A small network was shown many inputs. Here are its activations along a few directions, one row for each input.
In each table, some parts of the input vary, and every possible input appears once, in random order.
A made-up example of a description, with smaller parts first: one of 5 places around a ring, together with either a single point or one of 9 places around a ring or (one of 2 separate values, together with one of 6 places along a line).
Shared parts are said once, and a part with two or three values counts as separate values.
In the rows, 128 means zero.

Other details of the inputs vary at random and push rows far along three fixed directions, the same in every table; ignore that.

Table:
r1: [134 155 168  82  83 122 144 114 175 172 156 159]
r2: [103 138  90 190 179 104 148 120  95  95  62 100]
r3: [145 152 131 146 191 143 106 193 159 158 162 111]
r4: [126 158 144  89 120 157 131 148 174 154 158 148]
r5: [127  90 100 119 105 106 127 108  74 135 163 130]
r6: [118  50 147 161 115 142 136 111  83  99  62 120]
r7: [149 150 161  79  86 121 139 106 185 172 159 165]
r8: [141 191 117 135 160 126  86 162 153 135 175  93]
r9: [133  74 102 140 168 125 115 159  72 122 152 127]
r10: [132 130 151 164  91 133 127  82 181 139  85 104]
r11: [122 109 109 101 167 107 151 154  66 138 105 166]
r12: [108 157 124 180 165 171 116 122 174 124  92  74]
r13: [118 110 114 127 131 115 142 160  72 110 167 115]
r14: [138 117 164 121  80 165 139  80 206 125  76 152]
r15: [134 157 137 164 143 131  98  84 189 102  93  95]
r16: [113 170  84 116 165  96 118 135  67 117 123 131]
r17: [133 171 148  98 116 124 108 135 152 131 157 130]
r18: [126 155 124 109 131 121 107 143  95 120 166 113]
r19: [116 204 109 118 176 104 143 129 146 176 130 136]
r20: [118 118  67 145 171 144 106 156  84 122 174 100]
r21: [128  91 102 105  95 145 122 150  78 125 156 137]
r22: [136 158 139 170 133 138  95  92 182 103  89  91]
r23: [141  78 137  98  66 109 151 139  89 111 153 161]
r24: [138 169 114 151 178 124 121 171 162 133 181 102]
r25: [133 158 171  77  89 124 150 110 171 172 153 156]
r26: [124  83 167 138  65 123 157  93 140  94  79 143]
r27: [ 99 103  96 147 126 135 151  88  87 102  34 135]
r28: [120  85 140 185 147 145 119 130 119 110  73 101]
r29: [139  95 133  98 100 110 151 126 117 112 163 163]
r30: [151  63 149  87  98 129 138 141  95 133 140 181]
Description of these inputs: one of 5 separate values, together with either a single point or one of 5 places along a line.
The inputs of r12 and r18 match in every part but the choice among 5 separate values. If r14 is changed in the same way as r12 into r18, which row does it become? -> r22
List by row number the other rows that have the choice among 5 separate values in common with r23. -> r2, r13, r24, r26, r29

Table:
r31: [121  82 125 101  68  97 155  93  53  92  91 168]
r32: [124 162 145 201 164 143 117 104 216 138  75  78]
r33: [137  45 150 108  68 119 152 105  79 110  97 168]
r34: [121 133 136 118 123 141 147 105 149 136  78 151]
r35: [120 194  73 139 221  99 110 182  99 139 187  97]
r36: [134  40 129 124  74 120 127 111  49  89 107 149]
r37: [113 202  78 138 213 105 112 187  95 137 185  92]
r38: [137 125 183 104  69 135 158  88 202 141  92 166]
r39: [118 168 152 190 153 149 126 106 219 134  77  81]
r40: [136 125 185  83  83 140 167  67 206 146  51 200]
r41: [144 120 186 102  87 138 160 105 196 133  94 171]
r42: [105  94  77 206 148 137  88 129  55  79 111  46]
r43: [143 166 162  42  84 128 142 141 164 173 202 178]
r44: [130 112  84 117 142 120 100 164  58 121 199 112]
r45: [128 171 113 148 190 139 100 184 141 132 176  91]
r46: [126 108 116 160 139 136 113 140 110 100 121 103]
r47: [128 111 100 116 116 121 120 135  81 134 178 125]
r48: [134 169 152 184 153 151  99  98 229 124  80  80]
r49: [146 159 154  46 132 124 148 189 141 172 216 181]
r50: [130 173 149 183 147 155 105 101 229 117  82  78]
r51: [142 198 157 100 127 141 129 132 222 169 166 136]
r52: [106 104  87 184 165 133 118 115  81 115  67  93]
r53: [144 158 118  62 124 117 121 170 115 175 235 156]
r54: [126 169 112  41 151 125 141 187  95 178 206 180]
r55: [134  41 130 114  75 122 134 109  60  88 115 158]
r56: [133  40 138 113  76 119 153 109  69 102 104 165]
r57: [105  83  74 213 160 126 110 126  61  99 107  60]
r58: [121 132 121 148 135 103 130 103 110 109  84 123]
The inputs of r54 and r34 match in every part but one. If r37 is changed in the same way as r54 into r34, which row does it become? -> r31
What do these inputs look like to the network? -> one of 4 places along a line, together with either one of 2 separate values or one of 5 places around a ring
Start at r51 and move only the place on the ring of 5, one step at a time. The first step leads to r50. Which rows follow, in order? -> r46, r41, r38
List by row number the other rows that have the place on the line of 4 in common with r35. -> r40, r44, r47, r55, r56, r57

Table:
r59: [126 176 118 153 158 150  93 126 168 137 126  88]
r60: [118  81 105 110 116 136 127 163  41 127 174 127]
r61: [139 167 161 137 129 115 140  95 189 111  78 134]
r62: [127 165 128 156 151 130 107 125 151 104 118 101]
r63: [126  87 155 133 103 122 154  90 125 127  74 144]
r64: [132  82 150 137 106 150 124 103 138 102  68 132]
r65: [130 102 143 104  98 131 160 110 139 157 109 170]
r66: [133 135 139 100 138 135 123 171 131 143 167 146]
r67: [119  83 130 100  64 100 153  81  70 116 105 162]
r68: [118  90 116 165 142 129 123 141  86 104 101 101]
r69: [122 184 130 163 158 129 125 114 175 141 109  91]
r70: [109 162 111 163 147 146 108 117 155 142 123  88]
r71: [104 113  77 167 138 112 128 103  72 123 103  97]
r72: [134 190 121 103 154 104 125 161 141 151 175 137]
r73: [136 113 156 144 128 121 146 107 158 104  71 147]
r74: [118 166 123 156 168 108 123 119 147 122 111 103]
r75: [123  98 103 165 148 117 126 145  77 112 105 113]
r76: [122 105 100 154 127 130  98 113  90  94 100  95]
r77: [136 130 131 155 169 147 109 138 156 105 104 113]
r78: [137 138 151  85  74 146 124  85 171 152 112 167]
r79: [124 126 110 102 155 122 150 152 114 170 162 148]
r80: [144 158 189  89 104 147 154 122 213 166 125 167]
r81: [129 188 114 104 146 126 125 160 139 158 188 116]
r82: [127 145 114 154 154 133  98 123 128  92 115 101]
r83: [124 100 115 164 147 134 114 145  93  92 111 108]
r84: [127 147 127  86 110 121 122 154 119 129 174 152]
r85: [130  75 100  92 109 147 124 142  54 145 162 150]
r86: [120 165 100 107 142 128 126 148 109 161 183 120]
r87: [113 135  95 163 138 123 126 107 103 135 108 100]
r88: [134 174 126  97 158 146 140 169 180 188 180 146]
r89: [141 141 163  86  85 114 148 107 155 109 116 169]
r90: [136 138 130 100 161 107 142 159 122 130 154 164]
r91: [127 115 125 165 157 129 127 140 114  96 105 108]
r92: [126 107 150  84  59 131 143  97 120 124 126 155]
r93: [157  45 131 125  77 119 109 164  77 119 227 120]
r94: [117 120 107 174 161 131 132 139 114 128 111  97]
r95: [155  93 179 156  45 131 117  78 192  99 135  98]
r96: [122 101 137 111  75 117 144 103 104  98 102 143]
r97: [120 106 101  98 131 141 130 166  88 159 185 146]
r98: [139 122 169 102 119 116 151 117 161 139 101 172]
r99: [126 136 125 167 167 162 105 133 163 133 108  90]
r100: [131 175 123 100 161  92 131 147 136 132 165 149]
What do these inputs look like to the network? -> one of 2 separate values, together with either a single point or (one of 4 places along a line, together with one of 5 places along a line)
Which other rows does r82 become when the choice among 2 separate values takes its other values? List them by row number. -> r77
Which other rows does r69 become when the place on the line of 4 takes its other values? List them by row number. -> r61, r72, r87
